Each row below holds a small network's activations on one input, seen along a few directions.
In each table, some parts of the input vary, and every possible input appears once, in random order.
Descriptions start from the smaller parts, as in this example, which fits no table here: line(4) and (point or line(11) or (values(3) and ring(5))).
Shared parts are said once, and a part with two or three values counts as separate values.

Other details of the inputs vary at random and push rows far along two fixed directions, the same in every table; ignore that.

Table:
row 1: -48 -33 18 -14 -47 33 -50 10 -6 -6 -17 -3
row 2: -1 -10 -9 0 -7 -6 -13 7 -19 4 -16 -4
row 3: -14 -6 17 -10 -9 2 -8 -9 8 -7 13 4
row 4: 21 -9 -4 -13 -24 -39 8 62 -17 -22 -95 2
row 5: 45 34 -43 -5 54 -54 58 26 -17 -14 -28 -4
row 6: -6 1 9 -5 -10 2 -16 -10 -6 2 16 9
row 7: 8 -6 16 -4 -24 -6 1 3 -1 -4 -14 7
row 8: -23 -17 17 9 -19 47 -8 -70 17 19 74 -4
row 9: 5 16 -29 -5 36 1 30 -14 -4 0 26 -7
row 10: -24 -9 13 9 -8 44 -23 -64 3 26 84 0
row 11: 6 4 -10 -26 -11 -42 -6 71 -19 -30 -88 5
row 12: 8 9 6 53 30 37 2 20 45 31 -10 -6
row 13: -21 -11 13 12 -9 41 -23 -66 1 29 84 -1
row 14: -34 -22 30 -12 -53 20 -62 5 -7 0 -6 14
row 15: 11 -2 10 3 -12 -18 -20 1 -15 3 -8 9
row 16: -4 -14 -8 -2 -5 3 8 2 2 -7 -4 -13
row 17: 5 10 11 -22 -15 -37 -8 49 -8 -31 -58 15
row 18: 44 63 -41 -5 93 -26 93 -38 13 -5 72 -1
row 19: 25 20 -37 6 50 -4 71 -38 10 2 37 -17
row 20: -28 -34 36 -5 -61 18 -52 3 3 -4 -8 4
row 21: -29 -40 15 4 -48 22 -62 0 -21 14 -17 -4
row 22: 56 43 10 39 38 -42 24 85 37 0 -85 16
row 23: -14 -9 -9 -4 -3 13 -11 -6 -11 5 7 -5
row 24: 13 21 -32 -4 63 -7 65 -28 10 -4 43 -16
Description of these inputs: values(2) and (point or line(11)).
Changing only the values(2) part turns row 20 into row 16. The same change can be made to row 7. Which row results? -> row 4

Table:
row 25: 13 25 -17 7 11 -1 3 15 23 -5 17 1
row 26: -12 -28 2 21 -31 34 -26 12 -2 7 -6 -15
row 27: 6 -1 20 -5 2 -20 9 30 21 -19 -32 -1
row 28: 2 -8 2 21 18 13 -1 -9 5 26 35 -8
row 29: -9 -13 -13 -11 -4 21 26 -32 0 -1 24 -15
row 30: 33 23 -6 -15 19 -60 2 34 -27 -16 -48 10
row 31: -17 -19 21 18 -2 36 -33 -20 9 30 53 -1
row 32: -13 -23 7 13 -25 37 -9 -15 9 15 -3 -6
row 33: -14 -2 27 -10 -30 19 -12 24 22 -11 -18 7
row 34: -16 -18 2 -12 -26 -14 -45 14 -3 -16 -4 -2
row 35: 20 6 -26 -11 12 -18 41 -3 -13 -10 -17 -4
row 36: 13 0 -13 -1 9 -33 9 21 -21 -21 -13 -11
row 37: 7 20 9 8 -8 3 -11 16 2 11 -16 21
row 38: 21 18 5 15 28 -11 -3 -3 3 12 5 2
row 39: -8 -11 17 20 -13 4 -26 -2 -1 20 -12 4
row 40: 12 6 -41 10 35 21 46 -45 -11 4 70 -25
row 41: 17 6 -38 20 26 11 27 -14 19 8 32 -21
row 42: -28 -20 10 4 -14 22 -23 -52 -9 18 42 -2
row 43: -30 -29 20 -14 -32 7 -20 -10 -2 -7 -1 -7
row 44: 24 32 -1 3 12 -16 21 23 10 -5 -25 20
row 45: 17 32 -3 6 25 7 34 -9 20 2 21 11
row 46: 22 30 -6 -19 0 -30 -5 29 -24 -11 -34 16
row 47: 26 22 -19 -2 38 -34 23 -13 -20 3 7 -6
row 48: -8 -9 15 22 -2 23 -30 -25 2 28 22 -8
row 49: -16 -5 31 -7 -42 15 -26 32 17 -10 -34 13
row 50: -27 -18 8 6 -13 22 -25 -49 -14 24 43 -1
row 51: 33 21 4 7 19 -51 11 39 0 -11 -59 17
row 52: -13 -2 14 15 -22 35 -28 8 8 2 23 2
row 53: 17 12 -25 24 40 30 51 -53 16 25 52 -11
row 54: 9 18 -10 -10 0 -8 4 19 -15 -20 8 3
row 55: 20 19 -8 -21 0 -29 1 45 -23 -11 -24 16
row 56: 6 -5 -6 18 -7 14 -1 -2 -5 22 -17 1
row 57: -9 -10 25 11 -12 6 -26 -2 11 7 -8 10
row 58: -23 -30 11 -3 -22 13 -37 -8 -20 15 23 -4
row 59: -30 -36 7 -17 -40 34 -9 -17 -1 -4 5 -16
row 60: 18 15 -35 3 30 -1 43 -37 -18 16 29 -5
row 61: 20 5 -15 12 10 -39 -1 39 12 -13 -34 -10
row 62: -13 1 26 6 -38 19 -39 15 4 8 -24 22
row 63: -5 -15 19 16 -16 3 -35 26 3 -7 -10 -2
row 64: 1 11 6 -34 -13 -15 14 28 1 -29 -24 8
row 65: 18 16 -8 22 43 -5 39 -30 16 13 29 -5
row 66: 21 16 6 12 17 -28 1 18 0 5 -26 13
row 67: -17 -22 -4 -3 -30 23 -17 -27 -19 12 1 -1
row 68: 9 2 -4 -11 6 -36 17 7 -11 -15 -24 1
row 69: 9 -6 -16 -10 -10 -13 13 5 -19 -6 -34 1
row 70: -7 -23 8 7 -31 19 -8 11 8 2 -34 -4
row 71: 19 12 -3 5 35 -19 50 3 24 -9 1 -15
row 72: -3 -3 8 -17 0 -19 3 -2 -2 -17 -4 5
row 73: 6 9 7 6 -3 14 -12 23 3 14 9 12
row 74: -1 18 -2 -16 4 8 16 -21 0 -5 29 12
row 75: 15 39 -19 -6 31 -3 32 -30 -10 8 43 13
row 76: -23 -15 17 -9 -11 13 -18 -34 0 1 32 4
row 77: 7 22 -25 -14 6 -11 3 6 2 -16 23 2
row 78: -21 -23 14 -3 -25 6 -40 3 -15 -12 14 -4
row 79: -24 -16 19 -4 -23 9 -41 -23 -16 12 17 11
row 80: -18 -26 10 8 -28 39 -5 -11 16 10 -2 -12
row 81: 8 30 -13 -19 27 2 48 -25 10 -11 45 3
row 82: 11 33 -17 -14 36 5 52 -39 10 -6 59 5
row 83: -2 -5 -1 -4 15 2 -6 -17 -13 11 47 0
row 84: 39 5 -20 6 12 -30 22 58 -13 2 -58 -2
row 85: 1 6 1 -4 12 -14 1 -25 -9 1 18 9
row 86: -46 25 -51 -18 91 26 27 -3 -1 2 21 -18
row 87: 12 16 -20 3 44 -11 45 -50 -2 6 51 -7
row 88: 42 16 -18 8 13 -31 15 42 -14 2 -68 -2
row 89: 19 27 6 4 1 -5 -12 25 -2 6 -24 14
row 90: -21 -26 27 11 -27 16 -25 -4 16 5 -9 -3
row 91: -39 28 -43 3 97 38 27 6 18 12 13 -16
row 92: 13 -3 -18 -16 -3 -18 29 9 -12 -17 -33 -4
row 93: -10 -15 9 -20 -10 -16 9 5 0 -19 -12 -11
row 94: -23 -28 0 -7 -36 -9 -48 12 -7 -11 -10 -10
row 95: 7 4 15 2 12 -12 14 10 22 -9 -9 1
row 96: 18 5 -15 18 11 6 23 -9 1 14 -12 -2
row 97: -22 -17 19 25 -9 34 -24 -42 12 29 35 -2
row 98: 1 -7 2 -14 -4 -28 9 6 -7 -18 -23 -1
row 99: -10 -12 27 8 -13 7 -22 0 15 3 -6 8
row 100: -14 -29 -16 -12 -46 -1 -37 24 -14 -12 -32 -11
row 101: -14 -18 24 -26 -33 -25 -24 31 -6 -27 -47 7
row 102: -10 -16 -6 -3 -23 24 -25 -22 -25 17 5 -8
row 103: -20 3 10 -12 -21 27 -17 -29 -3 5 32 14
row 104: 10 20 8 -1 2 2 16 14 19 -8 -8 13
row 105: 22 4 -4 18 12 -31 7 42 -3 -14 -34 -10
row 106: -24 -2 15 -12 -35 24 -34 -20 -10 6 15 18
row 107: -23 -17 19 -8 -20 8 -29 -24 -6 2 16 8
row 108: 16 7 -19 8 31 17 61 -21 24 3 25 -21
row 109: 8 -12 -21 -6 -1 2 7 5 -26 10 3 -7
row 110: 0 -4 11 -27 -3 -30 10 21 1 -29 -25 0
row 111: 28 11 1 6 14 -48 23 41 4 -15 -63 4
row 112: -20 -21 33 6 -23 16 -30 -2 19 1 -4 5
row 113: 4 -2 0 10 0 -14 -24 22 18 -8 -5 -4
row 114: -15 -21 25 6 -23 3 -15 13 16 -3 -25 -5
Describe the family of inputs behind these rows. -> values(2) and (point or (line(4) and line(11)))
Changing only the values(2) part turns row 82 into row 104. The same change can be made to row 79. Which row results? -> row 66
Changing only the values(2) part turns row 28 into row 58. The same change can be made to row 25. Which row results? -> row 77
Start at row 69 and move only the line(4) part, one step at a time. The first step leads to row 87. Which rows follow, in order? -> row 107, row 103
Start at row 100 and move only the line(11) part, one step at a time. The first step leads to row 40. Which rows follow, in order? -> row 109, row 102, row 60, row 67, row 69, row 35, row 92, row 29, row 59
Which other rows does row 76 become when the values(2) part takes its other values? List them by row number. -> row 99
Which other rows does row 39 become when the line(11) part takes its other values? List them by row number. -> row 28, row 48, row 61, row 65, row 71, row 90, row 97, row 105, row 111, row 114
Which other rows does row 85 become when the line(4) part takes its other values? List them by row number. -> row 42, row 67, row 106
Which other rows does row 103 become when the values(2) part takes its other values? List them by row number. -> row 44
